These are the activations of a small neural network, seen along a few directions. Each row is one input.
In each table, some parts of the input vary, and every possible input appears once, in random order.
Descriptions start from the smaller parts, as in this example, which fits no table here: one of 2 separate values, together with either a single point or one of 11 places along a line or (one of 5 places around a ring, together with one of 6 places along a line).
Shared parts are said once, and a part with two or three values counts as separate values.

Other details of the inputs shift rows strongly along two fixed directions, in all tables alike. That doesn't count.

Rows:
x1: [ 19 -10 -14  24 -30 -10   1  41  -2  -3 -13   0 -22  30 -18]
x2: [-21  25 -22  26  48 -26  71 -43  15   0  24   7  53 -17  47]
x3: [-10  11 -32 -22  24 -38  50 -43  15 -14  13  14  36   4  33]
x4: [-21  15 -31  32  53 -15  67 -38  16  -4  18   8  56 -10  37]
x5: [ 17 -23   4  28 -26  28 -28  94   1  18 -18  -1 -16  -7 -39]
x6: [  3 -16 -27  64  -5  35  -7  60   5  15 -12 -10 -21  33 -45]
x7: [ -6   4   4 -30  24 -17  19 -18   8   8   8  18  37 -42  45]
x8: [ -3   1  50 -78 -33 -19 -75 -63 -29 -25  12  -3 -47  25  -8]
x9: [  8  -8 -50  91 -13  31  15  66  20  10 -30 -18   3  17 -44]
x10: [-20  21 -24   9  51 -17  53 -44  15   5  14   4  37  -4  33]
x11: [ -8 -10  68 -90 -19   5 -85 -36 -32  -4   9 -12 -35 -22   5]
x12: [ 11   0 -32  58 -15  29  -5  51  17  18 -34 -21 -20  26 -47]
x13: [ -9  11  69 -63 -27   1 -68 -62 -40 -28  13   1 -49  23   2]
x14: [-13  19 -26 -14  36 -17  54 -41  10 -12  19  15  27   4  37]
x15: [ -6  32  67 -46 -34  -3 -78 -73 -28 -12   4 -27 -48   0  -1]
x16: [  2   7  71 -65 -43 -26 -65 -56 -28 -27  11  -5 -52  18   6]
x17: [  0  -9  -8 -13  31 -10  36  -6  13  -1  12  10  52 -44  23]
x18: [ -8   9  57 -71 -21   2 -71 -64 -36 -24  17   3 -55  24  -5]
x19: [-10  -1 -35   7  29 -39  67 -34  18 -25  11  22  51  -4  33]
x20: [-10  24 -27  -4  42 -32  76 -48   9 -14  22  20  38  -9  58]
x21: [ -1 -16 -20 -16  28  -3  36  -1  16   5   8   7  45 -37  17]
x22: [  6   5  -7  45  -3  12   1  36  -7  19 -13 -12 -21  22 -21]
x23: [ 22 -35 -11  22 -33  38 -23  90   1  32 -24  -5 -18   3 -46]
x24: [ 10 -15 -50  82 -13  36   1  66  24  12 -30 -19 -13  23 -52]
x25: [-10  32 -43  30  45 -30  75 -46  27   3  -2   1  53 -25  40]
x26: [ 28 -23   5  16 -33  29 -28  78  -2  27 -20   3 -19  -4 -37]
x27: [ 18 -36  -8  41 -25  38 -27 113  -2  16 -26  -8 -17  -2 -55]
x28: [ 28 -25   4  30 -31  31 -27  92   0  19 -15  -1 -15  -6 -47]
x29: [ -4  17  75 -62 -33  -5 -61 -57 -36 -23  16  -2 -58  18   8]
x30: [-12  -6  -6 -31  27  -9  24 -14  11  10   6  12  38 -38  38]
Description of these inputs: one of 5 places around a ring, together with either one of 2 separate values or one of 4 places along a line.
- The inputs of x22 and x2 match in every part but the place on the ring of 5. If x26 is changed in the same way as x22 into x2, which row does it become? => x28
- Change only the place on the line of 4 in x25. List by row number the other rows that result. => x1, x20, x22

Rows:
x31: [-14   2 -57  49  45 -14  86   7  20   1  11  18  45  12  28]
x32: [ 14  -8  35  31 -52  32 -63  65 -35  17 -19 -11 -77  56 -56]
x33: [ -6 -16 -57  -4  29 -23  71  -6  29 -17   4  29  66 -25  28]
x34: [  4 -23 -44  72 -17  34   6  62  14   1 -21 -15 -11  26 -61]
x35: [  1  18  10 -25   2 -42  13 -53   1 -13   8   6  10   0  30]
x36: [ 20   2 -46  74 -12  -1  61  70  24   6 -16  13  17   9 -15]
x37: [-18  29  21 -11  24 -22  -2 -73  -1 -11  10 -11  13 -17  32]
x38: [ -6  -7  66 -94 -16   9 -69 -44 -34 -20  19   8 -39   4  -1]
x39: [-21  18   8 -18  24 -19  -4 -74   3 -14  14 -14  13  -7  22]
x40: [ 28 -22   6  22 -66  16 -64  66 -15   1 -29 -19 -67  54 -69]
x41: [-18  43  58 -52  13 -25  -4 -89 -26 -16  33  14  -8  -5  55]
x42: [ -1   3  25 -15  12  -1 -22 -25  -1  11   4 -12  12 -30  15]
x43: [-13  -5 -32  16  42  -8  38 -13  26   8   7   2  57 -30  19]
x44: [-17  35   1 -47  22  -7  -6 -92   5   3  -1 -18   1  -4  30]
x45: [  6 -23 -50  24   5  -9  41  49  25   5 -11   8  32  -8  -5]
x46: [ 13 -19  38  -5 -36  29 -59  64 -31  20 -11  -7 -55  17 -38]
x47: [  8  -6   0  30  -6  20  17  68 -10  18  -1   6  -5  -7 -11]
x48: [ 14 -16  -9  -3 -36   1 -21  18  -9 -15 -10   2 -32  34 -33]
x49: [-11  -2  45 -69   1   5 -57 -65 -10 -19  17  -3  -3 -20   5]
x50: [ 14 -23 -30  37 -15   0  25  72  14  14 -22   5  11  -6 -17]
x51: [  2  17 -17  65   5  13  25  31   9   6 -11  -9   7  -1  -9]
x52: [-11  -5 -69  45  45  -7 101   6  27 -12  15  27  50  12  23]
x53: [-10  19  -8 -52  35  -3  -1 -70  16  13   7  -2  22 -35  35]
x54: [ 19  -4  65 -42 -59   9 -77  19 -25   0  -9 -10 -56  -3 -16]
x55: [  2  12  44 -24   0   4 -30 -29 -11   5   6 -10   2 -36  19]
x56: [  1 -17  -1  -5   9  10  -6  37  -5  11   3   5  -5   7 -10]
- What is each input in this table made of? => one of 2 separate values, together with either a single point or (one of 3 separate values, together with one of 4 places along a line)
- List by row number the other rows that have the choice among 2 separate values in common with x46. => x33, x38, x42, x43, x45, x47, x49, x50, x53, x54, x55, x56
- Change only the choice among 3 separate values in x51. List by row number the other rows that result. => x36, x41
